Each row below holds a small network's activations on one input, seen along a few directions.
In each table, some parts of the input vary, and every possible input appears once, in random order.
Descriptions start from the smaller parts, as in this example, which fits no table here: one of 4 places along a line, together with either a single point or one of 11 places around a ring or (one of 3 separate values, together with one of 5 places around a ring).
Shared parts are said once, and a part with two or three values counts as separate values.

Other details of the inputs vary at random and push rows far along two fixed directions, the same in every table; ignore that.

Table:
r1: [-0.13  2.33  2.58 -3.25  1.05  0.91 -2.72  0.86  2.52 -0.38  1.72]
r2: [ 2.80 -0.49  0.09  4.01 -2.14 -0.86  4.24 -2.17 -2.06  3.11 -0.09]
r3: [-3.21  4.60  7.17 -2.02 -6.33  0.19 -4.72  4.48  5.29 -2.90  0.96]
r4: [-1.76  1.79  0.48 -3.21  2.38  1.07 -2.60  1.06  1.27 -1.43  1.41]
r5: [ 3.92  1.75  0.24  2.92  3.15 -0.72  4.22 -2.56 -1.42  3.02 -0.70]
r6: [-1.99 -3.61 -8.51 -1.68  2.71 -1.46 -5.10  1.55 -4.65 -1.88  0.21]
r7: [ 2.51 -2.29  0.96  2.70  0.11 -0.09  6.57 -3.67 -0.62  2.61  0.08]
r8: [ 3.11 -1.24 -0.34  4.17 -2.54 -1.33  3.65 -2.10 -0.39  2.06 -0.90]
r9: [ 4.39 -0.92 -0.34  3.22  2.20 -0.44  1.76 -2.50  0.82  1.64 -2.60]
r10: [-2.75  3.90  4.59 -4.27 -1.67  1.17 -8.02  4.16  5.67 -3.27  0.08]
r11: [ 1.16  3.89  5.01 -0.61  0.19  1.38 -2.28  1.61  2.06  1.18  1.60]
r12: [-2.65 -2.98 -7.34 -3.25  4.02 -0.24 -3.72  1.07 -5.99 -0.69  2.44]
r13: [-5.44 -4.87 -7.26 -3.39  0.56 -0.30 -1.68  1.12 -6.84 -1.39  3.01]
r14: [-1.36  2.29  6.48  0.14 -2.77  1.28  0.80  1.43  1.32 -0.07  1.73]
r15: [ 3.79  2.29 -0.53  2.39  2.75 -0.75  3.56 -2.83 -1.53  2.72 -0.19]
r16: [ 2.34 -0.96 -1.27  3.22 -1.54 -1.52  5.20 -3.56  0.48  1.25 -2.40]
r17: [-5.81 -5.68 -6.51 -3.28  2.27  0.16  0.02  0.86 -4.64 -2.24  1.89]
r18: [-2.74 -5.93 -8.01 -3.61  4.45  0.75 -4.66  0.76 -3.24 -1.47  0.97]
r19: [-3.55 -4.09 -7.07 -3.43  5.78  0.39 -2.38  0.97 -4.18 -1.81  1.47]
r20: [-3.01  5.07  6.71 -3.08 -1.05  1.56 -6.77  4.63  6.81 -3.67 -0.98]
r21: [ 2.97 -0.56  0.81  3.22 -1.28 -0.30  5.73 -3.16 -1.81  3.67  0.82]
r22: [-2.57  2.20  3.94 -0.53 -1.86  0.61  1.11  1.44  0.40 -0.47  1.28]
r23: [ 5.34  0.34  1.96  2.84  3.11  0.12  4.28 -3.49  0.97  3.25 -0.57]
r24: [-2.38  6.56  8.43 -0.53 -5.37  0.64 -1.71  3.22  4.21 -1.48  0.75]
r25: [-2.95 -3.78 -5.98 -2.90  4.75  0.15 -2.77  0.54 -1.99 -1.96 -0.22]
r26: [ 3.91  0.26 -1.47  1.57  2.81 -0.79  3.09 -3.84  1.18  1.81 -1.85]
r27: [ 4.58  2.05 -0.91  3.76  1.24 -1.76  2.18 -2.31  0.15  1.61 -2.20]
r28: [ 4.73  0.90  0.48  4.38  1.99 -0.73  2.50 -1.90 -1.82  2.97 -1.37]
r29: [-4.72 -0.37  2.06 -4.69 -3.02  0.87 -3.53  2.28  2.89 -2.70  1.44]
r30: [-6.09 -6.51 -7.31 -3.30  1.85 -0.15 -0.95  0.90 -3.54 -2.86  0.60]
r31: [ 3.38  0.31  2.36  5.07 -1.97 -0.93  5.52 -2.30 -1.33  2.88 -0.87]
r32: [ 3.70 -0.98  2.08  2.61 -1.29 -0.04  6.52 -4.01  0.77  3.58  0.36]
r33: [-2.97 -3.52 -8.07 -0.89  3.96 -1.08 -4.12  2.23 -4.68 -2.59 -0.58]
r34: [ 8.48  3.35  0.33  1.01 -0.26  1.64  4.51 -2.48  0.62  2.87 -2.76]
r35: [ 2.91 -2.55 -0.71  3.15 -2.02 -0.75  3.98 -3.01  0.62  2.03 -1.60]
r36: [-5.23 -3.11 -5.79 -2.28  0.84 -0.08 -0.38  0.88 -5.66 -1.69  2.42]
r37: [ 3.00  0.66  1.24  4.86 -2.18 -1.97  5.58 -2.13  0.49  1.60 -2.28]
r38: [-0.03  6.01  5.88 -1.32 -1.94  0.33 -4.89  3.00  2.94 -0.42  0.57]
r39: [ 5.26  2.66  1.27  3.18  0.95 -1.00  2.87 -3.25  2.97  1.78 -3.05]
r40: [ 4.39  2.56 -0.72  3.70  1.65 -1.42  2.82 -2.38 -1.55  2.64 -1.47]
r41: [ 0.63  6.91  9.03 -0.53 -2.62  1.53 -5.17  3.85  4.89 -0.05  0.67]
r42: [-5.47 -5.72 -7.62 -3.30  1.28 -0.22 -0.89 -0.05 -3.40 -2.73  0.78]
r43: [-2.50  4.26  6.05 -1.31 -5.26  0.22 -2.66  3.03  2.41 -1.03  1.37]
r44: [-4.90 -4.17 -4.52 -4.10  0.11  0.21 -1.33  0.73 -3.12 -1.63  2.75]
r45: [-4.16  5.09  6.68 -1.65 -5.47  0.44 -4.33  4.60  5.15 -3.91  0.52]
r46: [ 2.68  1.41  1.73  4.55 -1.77 -1.53  6.08 -2.19 -1.10  2.56 -1.36]
r47: [ 5.06 -0.35 -1.22  1.38  2.06 -1.03  2.91 -4.24  1.23  2.85 -1.53]
r48: [-4.77 -7.18 -6.92 -1.36  0.78 -0.03 -2.07  1.20 -3.93 -2.84  0.06]
r49: [-5.69  2.53  5.69 -3.16 -4.01  1.17 -4.59  4.62  5.33 -4.41 -0.27]
r50: [ 2.64 -3.08  0.42  2.81 -0.40 -0.37  5.77 -3.85  0.52  2.12 -1.36]
r51: [-2.92 -5.28 -7.54 -3.83  4.94  1.06 -3.97  1.14 -4.52 -1.10  2.47]
r52: [ 3.91 -0.98  2.59  2.79 -2.17 -0.23  5.67 -4.17  2.75  3.11 -1.20]
r53: [-5.33  2.19  5.03 -4.40 -5.27  0.96 -6.15  4.32  5.09 -4.12  0.73]
r54: [ 2.10 -0.62 -0.32  1.98 -0.18 -0.79  6.90 -4.21 -0.43  2.26 -0.07]
r55: [-3.19  0.04  2.19 -3.86  1.70  2.03 -6.04  3.14  3.14 -2.81  0.67]
r56: [ 4.76  2.96  1.37  4.23  1.63 -1.27  3.44 -1.92 -0.63  2.96 -2.02]
r57: [ 6.00  0.34  0.62  3.48  0.95 -0.42  2.10 -3.09  2.11  2.88 -2.46]
r58: [-3.02 -4.02 -6.28 -2.06  5.10  0.74 -3.47  1.77 -6.24 -1.12  2.13]
r59: [-3.79  3.42  7.98 -0.93 -5.27  1.18 -4.70  5.15  4.89 -3.54  0.67]
r60: [-0.82  5.43  7.17 -1.34 -2.63  1.34 -7.25  4.86  5.69 -2.01  0.28]
r61: [-2.37 -4.63 -7.43 -0.48  3.78 -0.45 -4.83  2.24 -4.94 -2.29 -0.12]
r62: [ 5.81  0.14 -1.73  0.50 -2.84  0.99  6.91 -2.33 -1.42  1.95 -1.84]
Each input here is: one of 2 separate values, together with either a single point or (one of 5 places around a ring, together with one of 6 places around a ring).
Question: Changing only the choice among 2 separate values turns r8 into r60. The same change can be made to r45. Which row results?
Answer: r27
Question: Changing only the choice among 2 separate values turns r14 into r58. The same change can be made to r7. Which row results?
Answer: r23
Question: Which other rows does r13 become when the choice among 2 separate values takes its other values? List them by row number.
Answer: r12
Question: Which other rows does r57 become when the place on the ring of 6 takes its other values? List them by row number.
Answer: r11, r18, r41, r51, r60
Question: Start at r37 and move only the place on the ring of 6, one step at a time. The first step leads to r49. Which rows follow, in order?
Answer: r30, r17, r22, r46
Question: Which other rows does r10 become when the place on the ring of 5 takes its other values? List them by row number.
Answer: r9, r20, r39, r57

Table:
r63: [-1.91 -5.21 -4.35  0.79  1.57 -1.22 -1.24  0.12 -4.26  0.14  0.73]
r64: [ 6.79  1.29  1.35  3.31  2.48 -0.52  1.41 -3.18  1.38  3.90 -1.28]
r65: [-0.74 -4.97 -7.39 -0.79  2.00  0.16 -0.03 -1.30 -6.90  1.31  1.95]
r66: [ 1.17  3.45  4.43 -1.52  2.17  0.71 -1.73 -0.44  5.42 -0.12 -0.60]
r67: [ 4.11 -3.36 -4.95  2.54 -0.50 -1.46  2.85 -3.27 -2.48  2.17 -0.83]
r68: [ 1.20  2.48  6.12  2.02 -3.06  1.17  0.81  0.30  5.06  0.03 -1.83]
r69: [ 6.05  1.42  1.89  2.58  3.04  0.56  2.55 -2.62  2.22  2.57 -2.22]
r70: [-4.64  1.58  5.96 -2.31 -1.23  0.21 -2.78  2.25  4.42 -2.47  0.60]
r71: [ 1.00 -0.19  0.03 -1.61 -1.03  1.10  1.12  0.44  0.11  0.23 -0.50]
r72: [-3.30  3.25  4.97 -4.00 -1.60  1.90 -1.71  1.33  3.32 -1.44  1.87]
r73: [ 2.62 -3.94 -4.23  4.00  0.11 -1.39  2.64 -3.24 -2.45  2.67 -1.35]
r74: [-1.16 -3.63 -4.91 -1.44  1.81  1.32  0.88 -0.39 -4.81 -0.02  1.04]
r75: [ 4.01  0.48  2.53  4.01 -0.49 -0.70  4.06 -2.34 -0.17  3.57  1.03]
r76: [ 3.66  0.74  1.06  1.47 -1.59 -1.05  4.63 -3.70  3.38  0.92 -1.49]
r77: [ 1.00  0.86 -2.55  0.96 -1.23 -1.35  0.45 -0.04 -1.10 -0.79 -1.18]
r78: [-4.56  0.01 -2.50 -1.16  1.18 -0.29 -3.02  3.34 -3.62 -2.39  2.34]
r79: [-2.46  1.30 -2.25 -3.02 -0.86 -0.14 -2.77  2.99 -2.18 -1.72  0.34]
r80: [-3.89  0.55 -3.08 -2.44  0.58  0.62 -2.80  2.37 -4.20 -1.74  1.61]
r81: [ 5.56  0.86  1.20  1.83 -1.95 -0.63  3.79 -2.69  0.24  3.80 -0.70]
r82: [ 2.60  2.96 -0.53  1.30  3.22 -0.61 -1.31 -0.09  0.09  0.44 -1.30]
r83: [-4.12  2.50  5.40 -2.68 -0.92  1.06 -1.84  2.25  3.85 -2.06  2.57]
r84: [-4.83 -0.61 -3.25 -0.70 -0.42 -0.49 -4.34  3.05 -1.83 -2.87 -0.37]
r85: [-2.51  1.69  4.18 -0.78 -2.17  0.44 -1.09  0.48  5.16 -1.48 -0.66]
r86: [-2.80  2.11  5.50 -1.62 -1.30  2.01 -2.04  3.57  2.58 -1.82  2.02]
r87: [ 4.94  0.32  1.15  2.54 -1.96 -0.13  4.33 -2.46  2.07  1.14 -2.00]
r88: [-5.04 -0.92 -1.85 -0.76  0.76 -1.16 -3.97  3.42 -2.96 -2.84  0.43]
r89: [-2.48 -5.25 -3.84  0.22  2.06 -0.32 -0.26  0.58 -3.72 -1.15 -0.19]
r90: [-0.28  0.23 -0.09 -2.71 -0.66  0.21  1.41 -0.71  1.39  0.01 -0.03]
Question: Changing only one part turns r81 into r90. The same change can be made to r75. Which row results?
Answer: r83
Question: Describe the family of inputs behind these rows.
Answer: one of 4 places along a line, together with either a single point or one of 6 places around a ring
Question: Which other rows does r89 become when the place on the ring of 6 takes its other values? List them by row number.
Answer: r68, r71, r74, r86, r87

Table:
r91: [ 2.86  1.66  1.16  1.23  1.08 -0.25  3.77 -2.62 -0.01  2.43 -0.03]
r92: [-3.77  1.56  1.57 -3.48  0.73  1.18 -5.81  3.44  2.86 -3.50  0.61]
r93: [-2.20 -6.27 -7.37 -2.61  1.61  0.21  0.93 -1.17 -3.33 -1.05  0.19]
r94: [-2.59  1.95  1.13 -2.82 -0.77  0.65 -7.15  4.09  1.66 -2.77  0.25]
r95: [-2.72 -5.15 -6.85  1.43  2.07 -1.18 -0.08  0.30 -6.39 -0.44  0.37]
r96: [ 5.64  3.94  5.41  1.10 -0.07  0.79  2.25 -2.00  4.49  2.54 -1.37]
r97: [ 2.81 -0.95  0.33  1.68 -1.30 -0.46  3.82 -2.98  2.51  1.09 -1.73]
r98: [-0.54  3.12  2.64 -0.35 -0.87  0.29 -0.64  1.59  0.19 -0.35  1.16]
r99: [ 2.34  0.28  3.48  1.90  0.92  0.14  3.46 -2.41  2.38  1.89 -0.62]
r100: [-4.04  1.55  2.03 -4.74  0.94  1.81 -5.07  3.41  2.35 -3.10  1.18]
r101: [-4.83 -0.02  2.66 -2.64  0.26  1.15 -5.39  3.42  2.99 -3.24  1.07]
r102: [-2.86 -5.06 -5.55 -0.83  3.13 -0.26  0.54 -0.87 -5.01  0.15  1.77]
r103: [-5.03  0.80  1.90 -3.85 -3.89  1.31 -3.50  3.94  0.62 -3.14  2.26]
r104: [ 2.28  0.22  0.59  2.89 -3.26 -0.92  4.15 -1.70 -0.13  1.41 -1.50]
r105: [ 2.96  2.11  0.71  3.49 -0.28 -1.12  2.93 -1.27 -0.84  1.76 -1.44]
r106: [-4.70  3.88  7.76 -1.85 -2.83  0.86 -6.29  4.91  5.39 -3.22  0.79]
r107: [-2.58 -4.82 -6.06  0.58  2.18 -0.80  0.65 -0.05 -6.30 -0.06  1.80]
r108: [-0.47 -2.50 -5.38 -2.15  2.75  0.40 -1.24 -0.15 -3.99  0.45  1.30]
r109: [ 2.58  1.99  4.47  0.71 -3.14  0.32  4.76 -2.60  3.03  2.08 -0.17]
r110: [ 2.58  0.71  1.86  2.48 -3.06 -1.20  3.26 -2.02  2.45  1.13 -1.97]
r111: [-0.26 -3.32 -7.46 -0.61  2.42 -0.37 -0.82  0.26 -6.45  0.30  1.27]
r112: [ 3.20  1.57  0.41  3.19  0.50 -1.61  2.30 -1.99  0.65  1.55 -1.94]
r113: [ 4.38  1.94  0.42  3.23 -0.58 -0.67  1.74 -1.14 -0.89  2.23 -1.51]
r114: [ 4.95  0.80  0.14  2.01  1.43 -0.28  1.43 -2.38  1.77  1.86 -1.76]
Question: Changing only one part turns r101 into r114. The same change can be made to r107. Which row results?
Answer: r111
Question: Describe the family of inputs behind these rows.
Answer: one of 4 places along a line, together with one of 6 places around a ring
Question: Which other rows does r112 become when the place on the ring of 6 takes its other values? List them by row number.
Answer: r91, r92, r98, r100, r105
